Each row below holds a small network's activations on one input, seen along a few directions.
Each table varies a few parts of the input and shows all the possible inputs, shuffled.
Descriptions start from the smaller parts, as in this example, which fits no table here: one of 8 places around a ring, together with either a single point or one of 9 places around a ring or (one of 2 separate values, together with one of 6 places along a line).
Shared parts are said once, and a part with two or three values counts as separate values.

Other details of the inputs vary at random and push rows far along two fixed directions, the same in every table; ignore that.

Table:
x1: [  4   0  -1  -1  -6   7  -3 -11  -1  11  16  -7   2  -1 -21]
x2: [ 0 -2  8  2 -2  4 -3 -4  7  2  5  8 -3 -6 -5]
x3: [  4   1 -13   0   3  -8   0  12   0  -8  -4 -10   5   3   8]
x4: [ 1  1  8  3 -4  2 -1 -5  2  7  5 10 -3 -5  0]
x5: [ 3 -2  7 -2 -2  3 -2 -4  6  9  1  5 -5 -6 -2]
x6: [ -2  -4  -6   4   6 -10   6  13  -3 -13   1  -7   5   5   5]
x7: [  0   2 -10   2   4 -10   2  11  -1 -14  -2  -8   6   6   2]
x8: [  3  -5 -10   0   6  -8   5  13  -2  -8  -1  -9   5   2  10]
x9: [  1   1 -11  -1   4 -10   2  11  -1  -6  -6 -11   3   7   6]
x10: [ 3  3  3 -4 -4  2 -6 -5  8  9 -4  4 -5 -3 -5]
x11: [ 2  6  5  2 -6  3 -4 -6  3  7  0  8 -3 -2 -3]
x12: [ 0  7  6  2 -4  2 -2 -6  3  9 -1  7 -5  0 -4]
x13: [ 0 -1  9 -3  0  2  0 -4  5 11  0  4 -7 -3 -3]
x14: [  1   5 -10   5   2 -11   5  10  -4  -8  -2  -6   5   8   7]
x15: [ 0  1  9  3 -3  2  1 -6  2  9  4  9 -4 -2 -1]
x16: [  1   1 -12   3   4  -8   1  12  -1 -15  -1  -8   6   4   4]
x17: [  1  -4  -8  -1   6 -10   6  13  -3  -7  -2  -9   4   4   9]
x18: [  0   2 -11   3   4  -9   1  11  -1 -15  -2  -8   6   6   3]
x19: [  2   4 -11   6   1 -11   3  11  -4  -9  -1  -6   6   6   8]
x20: [ 3  6  3  3 -6  4 -5 -6  3  6  2  9 -3 -5 -2]
x21: [-1  2 10  2 -3  2  2 -5  1  9  3  8 -5 -1 -1]
x22: [-1  3  6 -1 -3  3 -5 -7  6  2 -1  6 -4 -1 -9]
x23: [ 1  1  9  2 -4  2  0 -5  2  8  4  9 -3 -4  0]
x24: [ 1  4  4 -4 -3  2 -4 -5  7 10 -4  2 -6 -1 -6]
x25: [ -3  -4  -6   4   7 -10   7  12  -3 -12   1  -7   5   6   4]
x26: [-27 -24   0 -29   9  57  -3 -33 -49 -24 -33  -1  12  -5  26]
x27: [ -2   4   7  -1  -2   3  -4  -6   6   3  -1   5  -5  -1 -10]
x28: [  4  -4   5   1  -5   6   2  -8   0  13  21  -6   1  -3 -19]
x29: [ -4  -3  -5   3   7 -10   7  12  -4 -12   0  -8   4   7   4]
x30: [ 4  3  3 -3 -4  3 -7 -5  8  8 -3  4 -5 -4 -4]
x31: [ 1 -2  8 -3 -1  2  0 -4  6 10  0  5 -6 -4 -3]
x32: [ 2  1  7  3 -4  4 -1 -5  3  7  6 10 -3 -6  1]
Description of these inputs: one of 2 separate values, together with either a single point or (one of 3 separate values, together with one of 5 places along a line).
The inputs of x18 and x26 match in every part but the choice among 2 separate values. If x9 is changed in the same way as x18 into x26, which row does it become?
> x31
Change only the choice among 3 separate values in x8. List by row number the other rows that result.
> x2, x32
A walk changes only the place on the line of 5. It starts at x21 and steps to x15. List the rest of the walk in order.
> x23, x4, x32
Change only the choice among 2 separate values in x13. List by row number the other rows that result.
> x24
